A small network was shown many inputs. Here are its activations along a few directions, one row for each input.
Each table varies a few parts of the input and shows all the possible inputs, shuffled.
A made-up example of a description, with smaller parts first: one of 5 places around a ring, together with either a single point or one of 9 places along a line or (one of 3 separate values, together with one of 4 places along a line).
Shared parts are said once, and a part with two or three values counts as separate values.
In the rows, zero is written as 128.

Other details of the inputs vary at random and push rows far along three fixed directions, the same in every table; ignore that.

Rows:
r1: [127 127 135 127 126 128 140 136 129 122 135 124 125 120]
r2: [129 129 134 128 123 131 139 132 134 119 133 124 124 123]
r3: [123 135 123 138 121 140 130 128 137 132 127 133 134 128]
r4: [129 132 129 136 123 143 129 126 133 126 125 124 136 123]
r5: [112 159 117 133 165 119 120  93  94 137 130 111 115 177]
r6: [138  30 168 105 157 111 106 188 132 118 147 203 136 183]
r7: [129 128 130 131 122 135 130 124 134 121 129 122 128 122]
r8: [159 112  95  89 102 115 111 148 102 157  86 152 115  64]
r9: [128 132 127 133 121 127 132 128 138 120 128 121 129 121]
r10: [124 138 122 138 120 138 125 130 136 126 127 133 140 129]
r11: [126 133 123 135 121 132 125 125 137 121 132 129 135 124]
r12: [128 125 134 128 123 131 133 127 137 131 127 123 141 125]
r13: [125 131 130 132 124 124 131 133 135 122 132 119 130 121]
r14: [126 133 134 130 123 129 134 126 138 125 130 121 128 122]
r15: [149 132  79  83 146 103 100 113  60 171  82 144  88 128]
r16: [126 132 126 138 122 138 127 125 137 132 132 132 136 126]
r17: [126 131 131 128 122 134 137 128 139 130 123 121 140 125]
r18: [128 132 129 135 127 145 133 132 136 125 122 128 136 129]
r19: [129 127 130 135 123 125 129 127 137 119 132 123 130 121]
r20: [131 128 134 131 119 130 135 128 132 120 134 122 125 117]
r21: [104 142 146 129 185 106 135  98  88 128 150 102 101 197]
r22: [128 132 127 133 121 134 128 123 139 127 133 127 132 123]
r23: [129 131 135 131 123 127 131 125 137 126 133 122 129 120]
r24: [124 137 121 133 120 134 127 127 137 121 129 128 134 127]
r25: [126 130 130 135 123 123 130 129 134 123 133 117 130 117]
r26: [124 130 138 131 125 125 132 129 135 127 135 121 130 116]
Each input here is: one of 2 separate values, together with either a single point or (one of 3 separate values, together with one of 4 places along a line).
Q: The inputs of r22 and r15 match in every part but the choice among 2 separate values. If r25 is changed in the same way as r22 into r15, which row does it become?
A: r13
Q: Which other rows does r20 become when the choice among 2 separate values takes its other values? List them by row number.
A: r2

Rows:
r27: [132 127 124 126 122 127 123 125 135 130 124 130 132 124]
r28: [134 127 118 127 119 130 120 127 129 126 125 136 125 120]
r29: [135 121 127 122 123 130 125 129 126 136 118 129 133 117]
r30: [108  75 182 150 149 124 125 165 164 101 182 166 155 185]
r31: [133 121 135 120 126 121 135 131 128 123 126 117 127 115]
r32: [131 130 123 127 125 139 131 135 129 127 122 134 127 125]
r33: [133 126 121 126 121 128 123 129 133 127 119 131 133 127]
r34: [129 128 126 122 124 136 131 135 132 132 116 131 132 125]
r35: [132 125 126 125 121 124 123 122 134 133 127 130 128 118]
r36: [131 128 121 127 122 128 124 127 135 126 121 129 133 127]
r37: [126 131 121 129 123 126 125 132 131 132 125 128 137 123]
r38: [133 124 131 129 124 133 128 125 124 130 132 128 125 117]
r39: [128 129 126 130 122 124 122 130 126 133 135 135 128 115]
r40: [127 129 129 129 124 121 125 127 131 138 132 131 133 116]
r41: [131 122 135 127 125 129 130 124 129 135 129 124 131 118]
r42: [133 128 125 130 125 136 127 131 126 123 121 129 130 123]
r43: [132 128 127 126 123 137 133 132 126 132 128 133 124 121]
r44: [128 129 128 124 125 136 132 132 132 133 120 130 132 126]
r45: [132 127 122 127 121 128 123 126 135 128 123 130 133 126]
r46: [129 126 134 118 124 124 140 134 129 126 124 123 124 117]
r47: [131 130 119 131 121 131 124 127 131 120 126 133 128 127]
r48: [129 128 129 124 124 135 133 131 131 135 121 130 131 124]
r49: [129 127 130 124 124 133 134 129 130 137 124 129 129 122]
r50: [132 128 132 120 123 126 139 137 125 121 128 124 118 118]
r51: [127 130 124 131 122 126 122 131 126 131 133 135 129 118]
r52: [113 145 122 124 166 108 121 104  96 142 128 115 114 174]
r53: [133 125 130 130 124 134 128 127 125 129 130 128 127 119]
r54: [130 128 121 125 122 123 122 132 128 138 124 133 135 116]
r55: [134 126 118 129 120 131 123 131 130 121 123 137 128 126]
r56: [115 140 120 121 165 108 120 110  94 141 124 118 114 173]
r57: [ 83 215 151 193 122 168 176  73 181  93 159  36 152 137]
r58: [123 133 124 114 169 111 119 106  87 145 117 118 109 172]
r59: [132 122 133 126 125 130 129 126 129 134 125 125 132 119]
r60: [132 126 126 126 122 125 123 124 134 131 126 130 130 122]
r61: [128 129 119 131 122 128 124 135 127 126 126 135 132 123]
r62: [127 130 118 132 122 128 124 133 127 126 128 134 132 122]
r63: [131 123 127 122 125 117 129 130 135 121 126 122 123 117]
r64: [131 127 128 127 123 136 134 130 126 132 131 132 123 120]
r65: [127 127 129 128 125 113 131 135 131 129 127 121 126 114]
r66: [131 129 120 131 121 131 123 126 132 122 128 133 128 126]
r67: [116 146 123 125 165 111 119  94  94 135 135 116  99 173]
r68: [128 129 119 130 122 127 122 133 126 129 129 136 131 121]
r69: [131 130 124 128 125 139 132 133 129 128 124 133 127 125]
r70: [129 126 131 124 123 132 136 128 129 138 126 129 128 119]
r71: [128 129 126 123 125 136 131 133 133 132 118 130 132 126]
r72: [131 130 125 127 124 138 133 132 128 130 126 133 125 123]
r73: [134 125 125 129 124 135 126 130 125 127 123 131 129 121]
r74: [110  82 181 145 156 135 134 162 160  99 170 160 147 193]
r75: [132 126 128 126 125 133 127 131 130 129 117 125 135 123]
r76: [135 123 133 122 124 124 134 134 124 118 130 120 121 114]
r77: [128 127 127 129 122 116 128 139 126 123 131 125 120 114]
r78: [124 137 121 120 167 116 120 108  87 135 120 121 106 170]
r79: [131 128 123 129 121 129 122 125 131 125 131 134 124 121]
r80: [132 126 125 124 122 120 127 132 131 115 131 124 117 117]
r81: [127 129 127 128 124 122 124 129 130 137 129 131 134 118]
r82: [134 126 127 129 123 135 127 129 126 128 126 129 128 119]
Q: What do these inputs look like to the network?
A: one of 2 separate values, together with one of 4 places along a line, together with either a single point or one of 6 places along a line
Q: The inputs of r77 and r50 match in every part but the place on the line of 4. If r56 is changed in the same way as r77 into r50, which row does it become?
A: r34
Q: The inputs of r59 and r81 match in every part but the place on the line of 4. If r78 is changed in the same way as r59 into r81, which row does it become?
A: r62
Q: Which other rows does r64 become when the place on the line of 6 takes its other values? List them by row number.
A: r32, r43, r69, r72, r74
Q: Which other rows does r73 become when the choice among 2 separate values takes its other values? List them by row number.
A: r58
Q: Which other rows does r35 become when the place on the line of 6 takes its other values? List them by row number.
A: r27, r33, r36, r45, r60
